Each row has a name. Each question is about the rows just above it.

Columns, left to right: Z M N B G Y
k_284: .49,-.39,.03,-.30,.20,-.20
k_82: -.22,.18,.25,-.07,.42,.39
k_660: .44,-.31,-.48,-.42,-.65,.43
k_87: -.31,-.31,.50,-.31,-.31,.50
k_106: .23,-.01,.46,.03,-.10,.17
How many times does k_87 hold -.32? => 0
k_82 without one entry, shuffled: .25,-.07,-.22,.42,.39. Gone: => .18
How many times does k_87 hold -.30? => 0

Columns, left to right: E C J T W X Q
k_87: .02,-.41,.77,-.03,-.24,-.29,-.94
k_660: .02,-.41,.77,-.03,-.25,-.41,-.25
k_797: .69,-.08,-.34,-.27,.43,-.25,-.26
Shuffled k_797 with one entry gone: -.08,-.34,-.26,-.25,.43,.69, missing => -.27
Times -.25 occurs in k_660: => 2

Columns, left to right: F D V R
k_248: -.03,-.30,-.92,.02
k_87: -.04,-.04,.94,-.04
k_541: -.86,-.26,-.44,-.26
-.30,-.04 is in which column, read top down? => D
Count of -.26 in k_541: => 2
Which entry of k_541 is missing from -.26,-.86,-.26? => -.44
How many times does k_87 hold -.04? => 3

Columns, left to right: K P L U A S H
k_660: .25,.91,.32,.23,.76,-.66,.78
k_284: .94,.22,.26,.26,-.63,.95,.43
k_342: .22,.70,.46,.25,.71,.25,.57
k_348: .31,.14,-.89,-.16,.21,-.44,.18
k_248: .14,.55,.81,.37,.50,.01,.44
.25,.94,.22 is in which column, read top down? => K
Times .26 occurs in k_342: => 0
Which column holds this, read top down? .57,.18,.44 => H
Which entry of k_284 is missing from .22,.26,.26,-.63,.94,.43? => .95
Which entry of k_248 is missing from .14,.81,.44,.55,.37,.50? => .01

Columns, left to right: gamo sugad Guf Pilo Rupi numar fike fug Nid
k_248: .45,.45,.05,.45,.45,.17,.05,.05,-.15
k_729: .37,.56,.02,.07,-.46,.12,-.57,-.12,-.16
k_342: .36,.46,.18,.18,.32,.18,-.04,.32,.32
.12,.18 is in which column, read top down? => numar
.45,-.46 is in which column, read top down? => Rupi
Times .19 occurs in k_342: => 0
.37,.36 is in which column, read top down? => gamo
Which column holds -.15,-.16 top down? => Nid
Times .45 occurs in k_248: => 4

Columns, left to right: zek det diz zufi gofa Punog
k_284: -.57,-.32,-.35,-.03,-.27,-.68
k_106: -.29,.25,-.21,-.13,-.22,-.29
k_660: .57,.07,-.05,-.16,.57,-.39
k_729: -.19,-.74,-.58,-.40,.11,.57
k_342: .02,.31,.11,-.16,-.03,-.48
k_248: -.57,-.32,.15,-.03,-.27,-.68
k_910: .52,.25,.19,-.13,-.22,.56
k_87: -.28,.38,.42,.02,.65,-.54
k_541: -.46,-.71,-.70,-.18,.40,-.27
k_348: -.57,-.32,.15,.25,-.27,-.68
Shuffled k_729 with one entry gone: -.58,-.19,-.40,.11,.57, missing => -.74
Which column holds -.68,-.29,-.39,.57,-.48 top down? => Punog
Shuffled k_106 with one entry gone: -.21,.25,-.13,-.29,-.29, missing => -.22
How many times does k_106 hold -.28? => 0
How many times does k_660 hold -.39? => 1

Columns, left to right: kogu Dugu gudo sevul dumi Sez vifal Mavi roso
k_348: -.87,-.69,.70,.15,.10,.90,.73,-.29,-.47
k_541: .71,-.69,.24,-.17,-.13,.78,-.54,-.25,-.19
k_660: -.82,-.34,.64,.04,-.01,.78,.49,-.25,-.47
k_82: -.32,.04,-.60,-.83,-.91,-.04,.73,.21,.46
k_342: -.15,.37,.83,-.70,-.07,-.78,-.53,-.85,.20
k_797: .62,-.44,.57,-.62,-.27,.54,-.59,-.22,-.14
k_248: -.79,-.41,-.13,-.50,-.20,.70,.53,-.68,.02
k_87: .20,-.15,-.40,.69,.49,.10,.47,.41,.68
k_106: -.14,-.07,.87,.48,.38,.44,-.05,.03,-.57
k_729: -.78,-.49,.91,-.14,.11,.47,.46,-.48,-.42
k_106 without one entry, shuffled: -.14,.87,.44,.03,-.05,-.57,.48,.38. Gone: => -.07
k_729 without one entry, shuffled: -.42,-.78,-.48,.47,-.49,-.14,.11,.91. Gone: => .46
Which column holds .04,-.83,-.70,-.62,-.50 top down? => sevul
-.79,.20,-.14,-.78 is in which column, read top down? => kogu
Which column holds -.47,-.19,-.47,.46,.20,-.14,.02,.68,-.57 top down? => roso

Columns, left to right: fizet nobe Ledir vinor vusuf kogep bek til naz Koba
k_910: .02,-.01,-.04,.52,.33,-.02,.18,-.04,.23,.20
k_797: -.45,-.36,-.20,.55,-.18,.54,.50,.03,-.05,.48
k_660: -.60,-.24,-.28,.60,.06,.25,.35,-.16,-.07,.86
k_82: -.36,-.14,-.16,.61,.17,-.14,.29,-.10,.05,.57
k_248: -.80,-.08,-.23,-.10,-.19,-.09,-.13,-.29,-.38,.96
k_541: -.50,-.39,-.22,.59,-.22,.56,.56,.04,-.08,.51
k_342: -.94,-.40,-.30,-.31,-.82,.45,.09,-.09,-.65,.73
k_87: -.37,-.10,-.08,-.46,-.46,.59,-.13,-.05,-.41,.22
k_284: .60,.60,-.02,-.18,.16,-.40,-.31,.60,-.31,.31
Which column holds this, read top down? .03,-.16,-.10,-.29,.04,-.09 => til
Count of .61 in k_82: => 1
Shuffled k_660 with one entry gone: .60,.35,.06,-.16,.86,-.28,-.07,.25,-.60, missing => -.24
How many times does k_284 hold .61? => 0
-.28,-.16,-.23,-.22 is in which column, read top down? => Ledir
Which column holds .20,.48,.86,.57,.96,.51 top down? => Koba

Columns, left to right: Peg Gidu zeti fufiv
k_729: -.26,.32,.33,.10
k_248: .39,.37,-.24,-.18
k_106: -.17,-.71,-.17,-.71
k_797: .36,.16,-.03,.64
k_87: .42,.34,.09,.42
Times -.71 occurs in k_106: => 2
Times .32 occurs in k_729: => 1
.37,-.71,.16,.34 is in which column, read top down? => Gidu
k_797 without one entry, shuffled: .64,-.03,.16. Gone: => .36
k_729 without one entry, shuffled: .32,-.26,.10. Gone: => .33
Count of -.24 in k_248: => 1
Count of .09 in k_87: => 1

Columns, left to right: fem verim vofud Gog nisi Zari kulun
k_541: -.08,.70,.78,.57,.79,.47,.74
k_660: .24,-.31,-.63,-.31,.05,-.64,-.31
k_342: .10,-.77,-.29,.50,-.56,.04,-.47
How many times does k_660 hold .05? => 1
How many times does k_660 hold -.64? => 1
-.08,.24 is in which column, read top down? => fem
Shuffled k_541 with one entry gone: .70,-.08,.47,.57,.74,.79, missing => .78

Columns, left to right: Tarok rut Bur zefop dasa Reder gikip
k_284: -.39,.81,.08,-.03,-.46,.16,.17
k_541: -.67,-.07,.80,.80,.80,.43,.43
k_342: -.08,.38,.50,.38,.19,.38,-.57
k_87: .56,.47,.21,.10,.56,.62,-.27
How many times does k_342 hold .38? => 3
Which column holds this, read top down? .17,.43,-.57 => gikip
Which column holds this, read top down? .16,.43,.38 => Reder
Times .80 occurs in k_541: => 3
Shuffled k_284 with one entry gone: .08,-.03,-.46,.16,-.39,.81, missing => .17
Shuffled k_87 with one entry gone: -.27,.56,.10,.47,.21,.56, missing => .62
Which column holds this, read top down? -.03,.80,.38 => zefop

Columns, left to right: lolo vosu muko sefe
k_660: -.64,.68,-.09,-.12
k_729: -.69,.76,-.14,-.06
k_910: -.65,.39,-.47,.11
k_248: -.23,-.05,.54,.72
k_342: -.12,.36,.36,.36
k_284: -.45,.60,.45,.32
k_87: -.61,.22,.35,.03
k_348: -.13,.79,.35,.28
k_106: -.66,.39,-.47,.11
k_541: .45,-.01,.45,.45
k_797: -.50,.01,-.31,-.09
Shuffled k_284 with one entry gone: .45,-.45,.60, missing => .32
Which column holds this, read top down? .68,.76,.39 => vosu
.11,.72 is in which column, read top down? => sefe
Count of .45 in k_541: => 3
How many times does k_342 hold .36? => 3

Columns, left to right: Vima Makel Raboz Bim telok gusem
k_348: .09,-.19,-.10,.23,-.07,-.01
k_660: .49,.24,-.16,-.26,-.14,.15
k_87: -.17,-.17,-.17,.29,.08,.08
k_342: .36,.36,-.47,.36,-.45,.36
k_82: .89,-.09,-.51,-.10,.01,-.18
k_248: -.12,-.12,-.07,-.02,.05,.21
k_284: .17,-.09,-.09,-.16,-.09,-.29
Count of -.08 in k_284: => 0
Times .36 occurs in k_342: => 4
Count of .08 in k_87: => 2

Columns, left to right: dun Ren moge neba Luzo Sebo Gub pog
k_248: .00,.08,.12,-.18,.07,-.10,-.24,.17
k_541: -.01,-.02,-.04,-.43,-.25,-.07,-.18,.26
k_82: .01,.06,.10,.09,.17,-.03,-.08,-.01
k_348: -.70,-.31,-.03,-.26,-.70,.19,.41,-.03
k_106: .18,.17,.24,-.27,.17,-.17,-.42,.29
k_660: .02,.10,.15,.32,.34,-.11,-.01,-.14
k_910: .01,.14,.19,-.06,.22,-.11,-.25,.11
k_797: -.01,-.04,-.09,-.39,-.29,-.04,-.11,.22
k_87: -.10,.10,.14,-.15,.10,-.10,-.71,-.15
How many times does k_348 hold -.70? => 2
Which column holds .08,-.02,.06,-.31,.17,.10,.14,-.04 top down? => Ren
Which column holds this, read top down? .07,-.25,.17,-.70,.17,.34 => Luzo
Which entry of k_82 is missing from .01,.10,.17,.09,-.08,-.01,.06? => -.03
How many times does k_87 hold -.10? => 2
Which column holds this, read top down? .02,.01,-.01 => dun

Columns, left to right: kas sevuf lus bab pefut
k_910: -.02,-.10,-.18,.05,-.03
k_342: -.91,.02,.20,.20,-.23
k_541: .85,.19,-.01,.02,-.07
k_797: -.02,-.19,-.19,-.19,-.18
k_348: -.01,-.06,-.01,-.01,-.06
-.23,-.07,-.18,-.06 is in which column, read top down? => pefut
k_342 without one entry, shuffled: .02,-.23,.20,.20. Gone: => -.91
k_541 without one entry, shuffled: .85,.19,-.07,.02. Gone: => -.01
Count of -.05 in k_348: => 0
Count of -.19 in k_797: => 3

Columns, left to right: rif vogon sig vade gif
k_342: .55,.69,.71,.67,-.68
k_729: -.53,.75,-.69,-.64,.70
k_660: -.70,.65,-.70,-.70,-.72
k_348: .47,.60,.66,-.73,-.68
k_82: .71,.71,-.73,.72,.57
k_541: -.72,-.66,.66,.65,.80
Times -.70 occurs in k_660: => 3
Count of -.73 in k_82: => 1
Which column holds -.70,.66 top down? => sig
Which entry of k_342 is missing from -.68,.55,.71,.67? => .69
.75,.65,.60,.71,-.66 is in which column, read top down? => vogon
Count of -.72 in k_541: => 1
Which column holds .69,.75,.65,.60 top down? => vogon

Columns, left to right: Zenaz vefaf vevi dile zugot vevib Ratib pigus
k_660: .23,.02,-.75,.12,.13,-.07,.08,.23
k_248: .11,.92,.56,.17,.21,.52,.01,-.58
k_348: .42,-.77,-.48,-.21,.02,-.95,.04,-.75
Which column holds this, read top down? .11,.42 => Zenaz
Which entry of k_248 is missing from .52,.21,-.58,.56,.17,.92,.01? => .11
Which column holds .23,-.58 top down? => pigus
Which column holds .08,.01 top down? => Ratib

Columns, left to right: luk damot mege Zizud Bokiv Vel fegaz Tobi Vura
k_106: -.12,.17,.16,-.14,.19,.34,.44,.27,.29
k_348: .18,-.22,.03,-.03,.48,.06,.25,.17,-.71
k_248: -.89,.17,.02,-.48,.23,.19,.50,.04,-.88
k_910: -.22,.17,.02,-.14,.23,.19,.50,.04,-.88
k_87: .18,-.22,.03,-.03,.48,.06,.25,.17,.75
.29,-.71,-.88,-.88 is in which column, read top down? => Vura
Shuffled k_248 with one entry gone: .50,-.48,.23,.04,.02,.19,.17,-.89, missing => -.88
Which column holds this, read top down? .06,.19 => Vel
Which column holds .25,.50,.50,.25 top down? => fegaz

Columns, left to right: Kufor segu pim pufen rinid bon
k_660: .12,-.29,-.24,-.51,-.25,.25
k_797: .12,.55,-.24,-.51,-.25,.25
k_106: -.62,-.46,.48,-.33,-.78,.11
k_910: -.34,-.64,.50,-.15,-.30,.05
k_729: .15,-.20,-.12,-.01,.23,-.19
Which column holds -.25,-.78,-.30 top down? => rinid
-.25,-.78,-.30,.23 is in which column, read top down? => rinid

Columns, left to right: Rafe biva sidug Mas
k_106: -.17,-.40,-.45,-.43
k_348: -.44,-.64,-.44,-.44
k_342: -.44,-.44,.16,-.44
k_87: -.21,-.27,-.41,-.43
k_541: .05,-.04,.04,-.65
How many times does k_342 hold -.44? => 3
Shuffled k_541 with one entry gone: -.65,-.04,.04, missing => .05
Times -.44 occurs in k_348: => 3
Which column holds this, read top down? -.44,-.43 => Mas

Columns, left to right: Mana godom diri pozen ropu kitu ligat faso Kun nep
k_248: .17,-.45,-.65,.25,.15,-.65,-.22,.18,-.22,-.29
k_797: .24,.44,-.48,.05,.03,-.18,.30,.54,-.46,.21
k_541: .05,-.19,-.41,.18,.42,.24,-.30,.27,-.22,-.01
k_82: -.04,-.04,-.39,.04,.42,-.06,-.03,-.39,-.05,-.04
k_729: .16,-.49,.55,-.03,-.48,-.09,.11,-.35,.42,-.30
k_87: .47,.56,-.71,.47,-.17,-.59,-.02,-.55,-.62,.00
k_284: .09,-.10,-.39,-.19,-.38,-.21,-.40,.16,-.32,-.22
k_348: .21,-.40,.21,-.13,.22,-.23,-.03,-.45,.15,-.49
.15,.03,.42,.42,-.48,-.17,-.38 is in which column, read top down? => ropu
How many times does k_797 hold -.48? => 1
Count of -.04 in k_82: => 3
Shuffled k_284 with one entry gone: -.21,-.10,-.38,-.22,-.19,.16,-.32,-.40,.09, missing => -.39
Count of -.71 in k_87: => 1
How many times does k_248 hold -.29? => 1

Columns, left to right: siv nilib vam puge funi pegiv Numum losem
k_660: -.73,-.58,-.31,-.59,.71,.50,.16,-.64
k_797: .60,-.47,-.23,.22,.36,-.16,-.51,-.51
k_342: -.45,.64,-.33,.33,-.66,.49,.18,.33
k_910: .60,.56,-.23,.22,-.66,.56,.33,-.33
k_82: .11,-.54,.12,.22,-.45,-.51,-.10,.49
k_248: .60,.56,-.23,.22,.36,-.16,-.51,-.51
k_106: -.66,.32,-.40,-.16,.28,.60,.01,-.07
k_729: .00,.54,-.05,.38,.44,-.59,-.22,-.30
-.66,-.45,.36 is in which column, read top down? => funi
-.23,-.33,-.23,.12,-.23 is in which column, read top down? => vam
Times .33 occurs in k_342: => 2
Which column holds -.51,.18,.33 top down? => Numum
Which column holds -.31,-.23 top down? => vam
Shuffled k_660 with one entry gone: .16,-.58,.71,-.64,-.73,.50,-.31, missing => -.59

